These are the activations of a small neural network, seen along a few directions. Each row is one input.
In each table, some parts of the input vary, and every possible input appears once, in random order.
Descriptions start from the smaller parts, as in this example, which fits no table here: one of 3 separate values, together with either a single point or one of 11 places along a line or (one of 4 places along a line, together with one of 8 places around a ring).
Shared parts are said once, and a part with two or three values counts as separate values.
In the rows, zero is written as 128.

Other details of the inputs shift rows strongly along two fixed directions, in all tables alike. That doesn't count.

Table:
r1: [137 149 122 123 129 116 149 146 126 133 142 137 133 138]
r2: [130 127 120 136 119 138 107 107 136 117 128 101 125 128]
r3: [128 134 142 115 129 119 161 142 122 133 127 142 125 128]
r4: [128 137 139 124 127 122 159 138 122 131 131 140 139 122]
r5: [128 133 132 142 143 117 139 123 136 148 144 135 147 148]
r6: [128 116 127 115 117 140 118 115 124 114 114 122 108 113]
r7: [123 131 147 118 128 118 163 128 126 132 136 133 131 125]
r8: [120 137 150 130 141 108 132 143 129 144 142 134 135 128]
r9: [129 116 122 127 115 149 108 135 126 110 103 127 120 120]
r10: [122 123 144 138 141 124 146 132 131 142 125 150 150 136]
r11: [134 127 119 119 121 132 112 106 132 116 131 106 108 126]
r12: [133 123 119 119 115 147 112 128 125 111 109 128 115 111]
r13: [133 129 115 135 120 139 105 116 133 115 122 107 121 130]
r14: [137 120 113 139 133 140  93 114 140 127 118 123 123 137]
r15: [103  96 113 137 141 121 143 140 105 152 137 154 144 126]
r16: [121 132 140 132 128 126 155 149 126 132 125 139 142 131]
r17: [134 129 113 134 120 138 104 121 134 116 119 110 119 131]
r18: [141 130 110 113 121 136 107 128 128 114 121 120 100 131]
r19: [134 148 126 127 131 114 151 133 126 134 146 128 136 135]
r20: [101 105 115 133 129 122 154 142  97 140 141 136 141 119]
r21: [126 116 124 130 116 146 110 126 128 113 104 121 122 117]
r22: [105  95 105 128 131 126  86 123 103 134 136 118 111 105]
r23: [150 147 160 125 126 136  83 125 159 112 103 118 116 126]
r24: [124 106 128 136 128 146 101 109 135 123 108 131 130 122]
r25: [158 159 140 126 116 139 106 106 159 105 112 107 119 131]
r26: [148 132 150 134 127 154  97 119 162 111  87 135 127 133]
r27: [123 105 131 136 129 146 103 104 136 124 111 127 134 121]
r28: [130 117 125 114 119 141 117 120 122 112 111 124 106 114]
r29: [138 160 181 132 138 109 131 125 156 134 130 124 142 135]
r30: [ 99 110 124 131 143 103 131 137  99 153 159 132 135 116]
r31: [132 138 135 119 125 124 156 151 121 130 127 148 136 126]
r32: [ 89  70  36 123 123 132 103 131  62 137 161 123 104 100]
r33: [147 148 167 135 137 131 141 142 159 130 106 155 148 148]
r34: [145 166 158 138 127 119 147 126 157 126 129 118 145 150]
r35: [118 131 144 134 126 123 156 135 126 133 130 133 147 129]
r36: [130 144 133 121 131 110 154 128 127 135 147 126 125 139]
r37: [122 114 130 132 116 145 114 112 130 113 113 112 129 115]
r38: [132 144 131 120 133 111 153 133 125 134 145 128 124 140]
r39: [116 134 157 132 141 104 135 124 130 145 149 123 142 125]
r40: [109 111 109 122 127 119 156 145  96 141 142 144 133 113]
r41: [106 105 106 142 144 114 138 120 110 157 162 132 146 136]
r42: [129 119 126 123 115 143 117 110 128 113 117 117 123 107]
r43: [138 131 112 116 122 136 108 124 129 115 123 117 100 129]
r44: [134 117 121 110 117 144 114 133 121 111 107 131 102 117]
r45: [134 148 124 126 130 113 151 137 127 136 143 131 134 136]
r46: [131 121 123 122 114 143 115 115 126 113 114 122 120 109]
r47: [108 109 113 114 130 120 157 149  96 140 142 146 120 119]
r48: [109 107 101 142 146 115 137 130 107 155 157 139 142 138]
r49: [140 120 111 137 132 143  91 123 139 124 117 129 121 139]
r50: [133 144 129 119 132 110 153 138 126 136 142 130 122 141]
r51: [130 143 126 133 130 118 147 149 128 134 139 132 138 145]
r52: [151 169 156 128 128 117 151 119 156 125 136 118 142 141]
r53: [134 130 112 134 120 142 103 126 135 114 120 112 118 131]
r54: [151 160 155 141 143 124 135 133 165 135 124 139 144 159]
Each input here is: one of 6 places along a line, together with either a single point or (one of 2 separate values, together with one of 4 places along a line).
Changing only the place on the line of 6 turns r16 into r35. The same change can be made to r26. Which row results?
Answer: r24
Changing only the place on the line of 6 turns r47 into r6. The same change can be made to r53. Which row results?
Answer: r34
Change only the choice among 2 separate values in r9. List by row number the other rows that result.
Answer: r51
Which other rows agree with r11 in the place on the line of 6? List them by row number.
Answer: r2, r7, r27, r37, r39, r41, r42, r52
Change only the place on the line of 6 in r1. List by row number the other rows that result.
Answer: r19, r25, r32, r45, r52

Table:
r55: [146 223 204 154 147  61 186 174 163 157 177 129 196 181]
r56: [159 107  87  93 109 170  54 143 117  91  58 150  56 112]
r57: [163 198 173 154 137  98 182 144 178 137 150 122 181 208]
r58: [ 98 155 109 143 140  80 169 165 102 161 183 107 135 126]
r59: [150 103  79 153 135 183  26  73 171 108 116  91 106 148]
r60: [174 190 191 132 140  94 109 119 181 123 119 115 133 185]
r61: [179 210 161 136 122 116 143  91 183 112 107  93 125 144]
r62: [111  83 136 152 133 174  32 109 149 121  98 123 132  89]
r63: [182 174 199  91  95 160 140  89 179  69  69 122 117 101]
r64: [127 159 213 162 174 107 236 160 186 180 147 190 219 190]
r65: [ 89  67  43 152 145 146  14 103  98 141 168  97 107  95]
r66: [108  89  38  89 104 124 126  95  59 124 181 105  89  85]
r67: [126  92 114  99  94 181 128 117 119  79 101 118  97 107]
r68: [ 81  88 149 133 152  80 175 163  79 175 153 170 165 143]
r69: [136 177 224 150 130 107 155 167 164 132 112 139 194 143]
r70: [149 125  82  98  92 164 103 104 131  84 136  85  77 130]
r71: [143 143 106  94  94 144  75 121 129  87 141  75  79  95]
r72: [114 133  99 145 138  76 163 121  91 164 187 129 172 145]
r73: [171 158 203 121 115 164  74  95 195  77  24 103  79 125]
r74: [156 117  72 115 102 182 109 160 124  91  79 153  96 131]
r75: [203 196 149 141  99 182  66  80 223  61  55  56  84 162]
r76: [ 82 107 140 147 144  73 224 151  73 183 172 177 210 131]
r77: [102  96 107 143 114 159 143 127 115 115  97 119 118 124]
r78: [147 140 222 140 166 123 128 121 192 152  99 169 152 156]
r79: [129 131  92 114 116 140 121 196  97 118 113 160 115 100]
r80: [ 90  91 124 152 130 121 178 155  99 149 143 154 182 156]
r81: [112  89 140  80 118 134 137 129  96 112 118 140  84  97]
r82: [186 178 189 137 158 132  60  86 217 126 106 118 112 174]
r83: [116  76 120 148 139 155  86  78 136 139 109 147 150  97]
r84: [ 74  71  43 152 173  85 153 111  59 204 228 152 163 119]
r85: [124 128 102 123 133 112  99 112 119 128 127  97  74 134]
r86: [118 200 229 147 148  79 248 195 150 164 136 150 187 138]
r87: [ 85  50  53 132 104 161  87  85  66 116  98 107  96  61]
r88: [ 52  58  84  99 118 116 171 175  29 147 185 141 122  61]
r89: [146 128  77 106 114 142 144 150  95 120 103 172 120 104]
r90: [ 80  77  57  80 135  82 164 145  40 160 212 133  84 112]
What do these inputs look like to the network?
Answer: one of 4 separate values, together with either a single point or (one of 2 separate values, together with one of 4 places along a line)
Changing only the choice among 4 separate values turns r81 into r63. The same change can be made to r78. Which row results?
Answer: r83
Change only the choice among 4 separate values in r73. List by row number the other rows that result.
Answer: r77, r86, r87
Change only the place on the line of 4 in r75. List by row number the other rows that result.
Answer: r57, r59, r70
Change only the place on the line of 4 in r67. List by row number the other rows that result.
Answer: r64, r77, r80
